These are the activations of a small neural network, seen along a few directions. Each row is one input.
Each table varies a few parts of the input and shows all the possible inputs, shuffled.
A made-up example of a description, with smaller parts first: line(4) and (point or line(9) or (values(2) and ring(8))).
Shared parts are said once, and a part with two or three values counts as separate values.

Other details of the inputs vary at random and push rows far along three fixed directions, the same in every table; ignore that.

Rows:
row 1: [  1  15  34  -5   4  -3  19 -30 -32   1 -35 -15   1  -6]
row 2: [  8  -6  -3  20 -23   4   4  30   6   0  30  16   4  11]
row 3: [ -5 -18  -6  40 -35 -19 -37  23  17  -2  57   4  28  14]
row 4: [-13 -13 -34 -34  29   6 -21 -11  22  -1 -12   1  -9 -10]
row 5: [ 18   2   1  15 -26   8  19  43   1  -4  26  16 -13   8]
row 6: [ 15 -28 -16 -11 -14   2 -12  44  -6 -26  30  30 -25  15]
row 7: [-28 -19 -36 -23  33   1 -33 -10  30   2  -2  -3   3  -3]
row 8: [ 29  13  14  13 -29   0  28  23  -4   1   4   4 -11   1]
row 9: [ -1  22  18   0  15   5  28 -26  -5  13 -33 -17   5 -12]
row 10: [ -8  16  20  23  -7  -7  -2 -23  -5  11   0 -17  25  -8]
row 11: [ -2  31  36  27   0  -5  25 -27 -10  16 -20 -27  21  -9]
row 12: [ 20  26  14  -9   1  11  39  -1 -11   3 -24  -4 -18 -14]
row 13: [ -4 -20 -11  30 -27 -11 -24  31  20  -1  47   9  15  18]
row 14: [  0  18  33   2   8  -4  16 -24 -31  -5 -24 -19  -1 -10]
row 15: [-49 -29 -41 -28  42   1 -52 -38  33  11  -8  -6  21  -2]
row 16: [ 19 -13 -16  -4 -22  14  14  43  10  -3  18  30 -18  15]
row 17: [ 20 -10  -2  25 -37  -3  -3  36   8  -5  41  22   5  14]
row 18: [-11 -19  -5  48 -23 -15 -35  21  20  -1  61   5  39  19]
row 19: [-36 -22 -30  -9  24  -8 -43 -19  30   7   6 -10  20   2]
row 20: [  0 -14  -4  37 -24 -12 -28  18  14  -4  53  11  29  11]
row 21: [-26  22  28  41   1 -28 -24 -44   1  15   3 -48  46 -13]
row 22: [ 31  11   0 -18 -23  16  40  30  -8   0 -13  17 -35  -2]
row 23: [ 16  27  12 -17  -4  13  39  -1 -14   8 -33  -7 -26 -17]
row 24: [ 12 -19  -9   3 -14   1  -8  29 -12 -23  26  31  -7  19]
row 25: [ 14  27  14 -10  -1  12  35  -3 -13   5 -25  -6 -17 -15]
row 26: [ 30   1   1 -27 -11  11  34  27 -28 -18 -22  26 -44   8]
row 27: [-24 -18 -41 -36  35   8 -31 -15  24  -2  -3   7  -3 -10]
row 28: [-44 -28 -39 -21  41  -7 -61 -45  35   6   0  -8  31  -5]
row 29: [-25 -24 -47 -57  49  18 -17 -23  30   6 -33  10 -12  -6]
row 30: [  4  28  46  28  -7 -21  14 -22 -35  -6 -17 -28   9  -3]
row 31: [12  6  2 11 -5  4 17 20  6 -2 10  4 -5  2]
row 32: [  0 -25 -45 -84  39  28   5  -1  -7 -17 -47  38 -51   2]
row 33: [ -2 -17  -3  35 -23 -11 -21  23  19   0  44   9  24  18]
row 34: [  1  31  36  24 -10 -14  16 -28 -11  15 -20 -33  18 -12]
row 35: [-38 -19 -32 -12  28  -4 -43 -17  28   6   5 -11  15  -3]
row 36: [ 22 -12 -17  -9 -27  15  10  40   5  -4  19  34 -21   9]
row 37: [ -1  26  17  -6   8   7  23 -29 -12  13 -33 -15   3 -17]
row 38: [ 21  -5   0 -19   5  11  13  16 -20 -14  -3  16 -31   4]
row 39: [ 12  30  27  14  -5   3  38   0 -11   8 -17 -15  -4  -9]
row 40: [ -3 -13  -7  37 -23 -19 -35  21  19  -6  54   1  25   9]
row 41: [ -3  29  28  18  -4  -5  14 -23 -12  11 -12 -26  12 -15]
row 42: [-27 -31 -33 -43  49  -1 -46 -28   6  -8 -12  -1 -10  -1]
row 43: [ 32 -22 -18 -34 -13  25  21  51 -16 -25   9  53 -46  13]
row 44: [-14   8  37  23  10 -20 -15 -48 -24   8 -13 -32  30   0]
row 45: [-28 -15 -32 -25  41   0 -28 -22  29   5 -13 -11   5  -7]
row 46: [ -6 -15 -41 -60  25  24  -2  -5  15   2 -28  22 -28  -8]
row 47: [ 11   0   6  34 -30  -8   1  37   7  -2  36   2   6  11]
row 48: [ 20  23  13 -12   1  14  40  -7 -11   6 -29   1 -14 -13]
row 49: [ -9  14  44  27  -5 -24  -4 -34 -28   0 -11 -32  23  -3]
row 50: [  2   1  10  31 -20 -13  -2  13   9   5  21  -7  16   9]
row 51: [-17   8  39  38   8 -24 -24 -46 -23   5   4 -33  42   1]
row 52: [  5  23  21 -15  18   3  26 -22 -33  -8 -41 -10 -16  -9]
row 53: [ 10  -5  -3  27 -25  -1   0  40   9  -5  41  12   3  12]
row 54: [  2  21  15  -4  10   0  28 -19  -2  14 -37 -21  -3 -10]
row 55: [ 40  -2   2 -38  -6  20  42  30 -29 -11 -25  28 -59   6]
Description of these inputs: ring(5) and (values(3) or (values(2) and line(4))).
Question: The inputs of row 54 and row 29 match in every part but the ring(5) part. If row 3 is changed in the same way as row 54 into row 29, which row does it become?
Answer: row 36
Question: The inputs of row 42 and row 44 match in every part but the ring(5) part. If row 40 is changed in the same way as row 42 into row 44, which row does it become?
Answer: row 17
Question: A walk changes only the line(4) part. It starts at row 54 and steps to row 50. List the rest of the walk in order.
Answer: row 19, row 13
Question: Change only the ring(5) part in row 22. List by row number the other rows that result.
Answer: row 21, row 25, row 37, row 46

Rows:
row 56: [ 22 -13  -6  27 -53 -16  -8  50  24   2  48   7  -1  13]
row 57: [-44 -33  -6  34   3 -33 -66  -3  19  -5  40 -22  39  22]
row 58: [  4 -26 -18   5 -20  17   5  51  -2 -12  34  43 -10  29]
row 59: [  3  10 -33 -71  53  24  19 -17  13   1 -58  -4 -46 -29]
row 60: [-46 -44 -59 -55  43  22 -39 -11  21  -3 -12  28  -4  10]
row 61: [-10  42  45  36 -24 -20  13 -47  -3  37 -29 -51  35 -17]
row 62: [-12  45  50  42 -13 -15   5 -66  -9  31 -16 -45  54 -25]
row 63: [ 45  39  46   5 -29  -1  58  17 -49 -12 -24  -7 -42 -10]
row 64: [ 38   0   1  40 -46   5  12  57   7 -11  62  33   6   8]
row 65: [ 11 -19 -17  27 -34   7   6  65  27   3  47  29  -2  27]
row 66: [-26 -38 -70 -48  55  11 -37  19  48  -8   5  14 -22   4]
row 67: [-44 -26  -2  54  18 -39 -80 -14  11 -19  63 -28  52  18]
row 68: [  6 -22 -22 -14  -6  -4 -16  41   0 -21  20  17 -29  15]
row 69: [-30  31  37  49 -15 -26 -15 -66   5  36  -5 -49  69 -15]
row 70: [-43  26  46  37  -5 -27 -23 -80 -23  28 -23 -54  64 -13]
row 71: [-47 -30  -8  47  25 -31 -82 -21  11 -21  66 -15  60  14]
row 72: [ 39  34  35  28 -54   9  66  37 -10  18 -13   1 -16   4]
row 73: [-38 -19 -10  55  20 -37 -73 -16  37  -5  60 -35  61   3]
row 74: [ 42 -46  -4   9 -11   0   7  42  -2 -17  27  47  -9  45]
row 75: [-30  18  44  54   5 -32 -34 -58 -22  -1  16 -38  63  -9]
row 76: [ 54  46  58  19 -43   3  65  21 -57 -14 -10   3 -29  -9]
row 77: [ 63   1  42   7 -25  -3  52   7 -33  -2 -26  18 -15  22]
row 78: [ 17 -11   9  36 -35 -16  -5  62  -8 -24  52  11 -12  27]
row 79: [-17   5 -34 -66  40  34  23 -32  18  22 -64   8 -19 -19]
row 80: [ 23 -19 -14  29 -36  -1   9  78  26  -6  53  23 -14  27]
row 81: [ 40  26  36  10 -24   0  45  30 -40 -19  -7   0 -36  -2]
row 82: [ 51  43  53  14 -42  11  68  18 -56  -9 -14  14 -27 -10]
row 83: [ 49 -43  -1   9 -20  -2  10  41  -4 -17  24  47  -8  44]
row 84: [-37 -35 -66 -49  54  27 -38 -17  44   3   0  27   6  -6]
row 85: [ 29 -11 -12  35 -20  -1   4  71  19 -20  63  21 -11  18]
row 86: [-38  19  36  26  -3 -20 -16 -66 -20  22 -23 -39  50  -9]
row 87: [-15  18 -16 -56  40  28  15 -54   9  22 -60  -2  -8 -31]
row 88: [ 20 -23 -49 -34   0  12 -12  42  27 -15  23  29 -38  -3]
row 89: [-71 -42 -15  44  16 -31 -91 -25  27   5  47 -21  66  25]
row 90: [ 10 -19 -19  28 -28  13   7  57  26   2  52  37   7  25]
row 91: [-14   9 -26 -51  58  17  -1 -42  14   3 -44 -11 -12 -32]
row 92: [-28 -35 -67 -50  37  29 -18   5  43   7  -6  32  -7   4]
row 93: [ 46  47  56  10 -33   2  58   3 -56 -10 -22  -6 -26 -17]
row 94: [  4 -25 -30 -28  -7  -7 -28  29   3 -17  15  16 -30   8]
row 95: [ 18 -14  -6 -72  43   9  17 -55 -10   8 -81   8 -26  -1]
row 96: [ 31  -6  -1  46 -30   0   4  59  11 -19  70  23   8  11]
row 97: [ -2  25 -16 -70  51  17  20 -51   0  13 -78 -28 -38 -43]
row 98: [ 56  51  37  -2 -34  21  78  10 -28   7 -27   7 -29 -26]
row 99: [-36  25  50  43  -2 -24 -26 -75 -24  17  -7 -44  64 -13]
row 100: [ 24  21  38  18 -39  10  57  33 -31   4 -18   6 -24  14]
row 101: [-28 -29 -60 -42  56  20 -35 -12  39  -6   6  22   3 -10]
row 102: [ 29  -9 -14  26 -19  16  16  64  14 -16  57  41  -5  13]
row 103: [ 43  43  46  24 -52  -6  67  26 -14  17 -20 -19 -23  -5]
row 104: [  6 -23 -36  -8   6  28   2  38  26  -4  32  43  -6  12]
row 105: [-59 -30  -6  46  -2 -30 -80 -35  14   5  47 -15  75  16]
row 106: [ 20 -11   8  35 -28 -12  -8  55 -11 -31  59  16 -10  22]
row 107: [-42 -39 -71 -56  45  20 -35  -4  53  11 -16  16  -7   4]
row 108: [-34  16  26  43   5 -36 -26 -46  20  25  -6 -62  51  -9]
row 109: [-22  35  39  47   9 -31 -23 -70   1  15  -1 -59  60 -27]
row 110: [ 39  39  60  22 -34   4  83  34 -46   1 -32 -13 -39   9]
row 111: [  7 -25 -14   8 -14  18  -2  47  -5 -18  45  46  -7  24]
row 112: [-10  17 -19 -64  25  24  29 -34  13  28 -77  -8 -31 -22]
row 113: [-32 -22 -18  42   1 -37 -70   1  40   1  57 -26  45   8]
row 114: [-41  21  43  35  -7 -31 -23 -65 -16  25 -27 -54  47  -5]
row 115: [-12  29  41  17   0 -30  -3 -39 -27   6 -28 -49  10 -11]
row 116: [ -7 -26 -21  -9   3  17 -14  20   0 -14  26  36   0  14]
row 117: [ 23  19  16 -42 -11  11  54   8 -28   4 -61  -2 -56  -6]
row 118: [ -7  23 -19 -72  48  13  20 -45   5  19 -83 -31 -39 -38]
row 119: [ -5  37  56  31  -6 -30  -1 -46 -37   3 -19 -55  19 -19]
row 120: [ 11  20 -27 -82  44  31  28 -34   0   4 -67   2 -47 -41]
row 121: [-14 -30 -48 -57  43  17 -34  -1   4 -26   0  27 -25  -5]
row 122: [-32 -48 -72 -85  30  21 -42  -6  22   1 -31  29 -34   1]
row 123: [ 12 -23 -15  -3 -36   9   4  53  -1  -8  19  37 -24  25]
row 124: [ -6  23 -13 -51  41  22  18 -49   4  13 -55  -5 -13 -36]
row 125: [ 28  -9 -10  35 -18   6   7  61  14 -20  64  29  -2  14]
row 126: [-11   0 -16 -62  36  33  14 -27 -15   0 -51  19 -26 -15]
row 127: [ 38  38  63  23 -53 -13  58  12 -44   8 -28 -26 -23  -2]
row 128: [-22 -36 -57 -41  30   9 -25  20  47   0   1  10 -16   6]
row 129: [ 21 -16  -8   7 -10  15   9  50 -14 -28  41  44 -18  17]
row 130: [ 23 -11   7  32 -26  -2  -3  50 -16 -32  59  26  -4  18]
row 131: [-32 -37 -51 -53  27  16 -51 -22  10  -4   0  27   1  -4]
row 132: [  8 -31 -35 -24  10  21 -11  38  -2 -28  29  49 -23  11]
row 133: [-22 -17 -12  45   2 -30 -49  15  36  -3  53 -21  37  11]
row 134: [ 52  12  40 -25  -6   0  49 -34 -36  10 -65   0 -20   2]
row 135: [-18   5 -31 -62  51  33  11 -43  18  17 -55   7 -11 -27]
row 136: [-18  38  42  49  -2 -40 -14 -47   3  21  -7 -68  44 -18]
row 137: [-25  11  33  23  -2 -28 -14 -32 -13   9 -17 -44  23   0]
row 138: [-17  35  37  37 -17 -15  10 -49   0  33 -17 -37  48 -13]
row 139: [ 36  24  35  13 -21   2  54  45 -34 -14  -7   1 -41  12]
row 140: [  6   7 -11 -57  21  23  14 -23 -25  -6 -42  18 -32 -22]
Question: The inputs of row 107 and row 112 match in every part but one. If row 78 is changed in the same way as row 107 into row 112, which row does it become?
Answer: row 115
Question: The inputs of row 122 and row 89 match in every part but one. If row 134 is changed in the same way as row 122 into row 89, which row does it become?
Answer: row 74
Question: The inputs of row 130 and row 121 match in every part but one. If row 92 is changed in the same way as row 130 into row 121, which row does it become?
Answer: row 79
Question: What do these inputs look like to the network?
Answer: line(5) and (point or (values(2) and ring(8)))
Question: A walk changes only the ring(8) part. It starts at row 97 and steps to row 120. List the rest of the walk in order.
Answer: row 98, row 62, row 69, row 61, row 56, row 118
Question: A walk changes only the line(5) part. It starts at row 125 and steps to row 96. List the rest of the walk in order.
Answer: row 91, row 109, row 120
Question: Change only the values(2) part in row 105. List by row number the other rows that result.
Answer: row 79
Question: Change only the line(5) part in row 59. List by row number the other rows that result.
Answer: row 73, row 85, row 88, row 97
Question: Change only the values(2) part in row 101. List by row number the other rows that result.
Answer: row 132
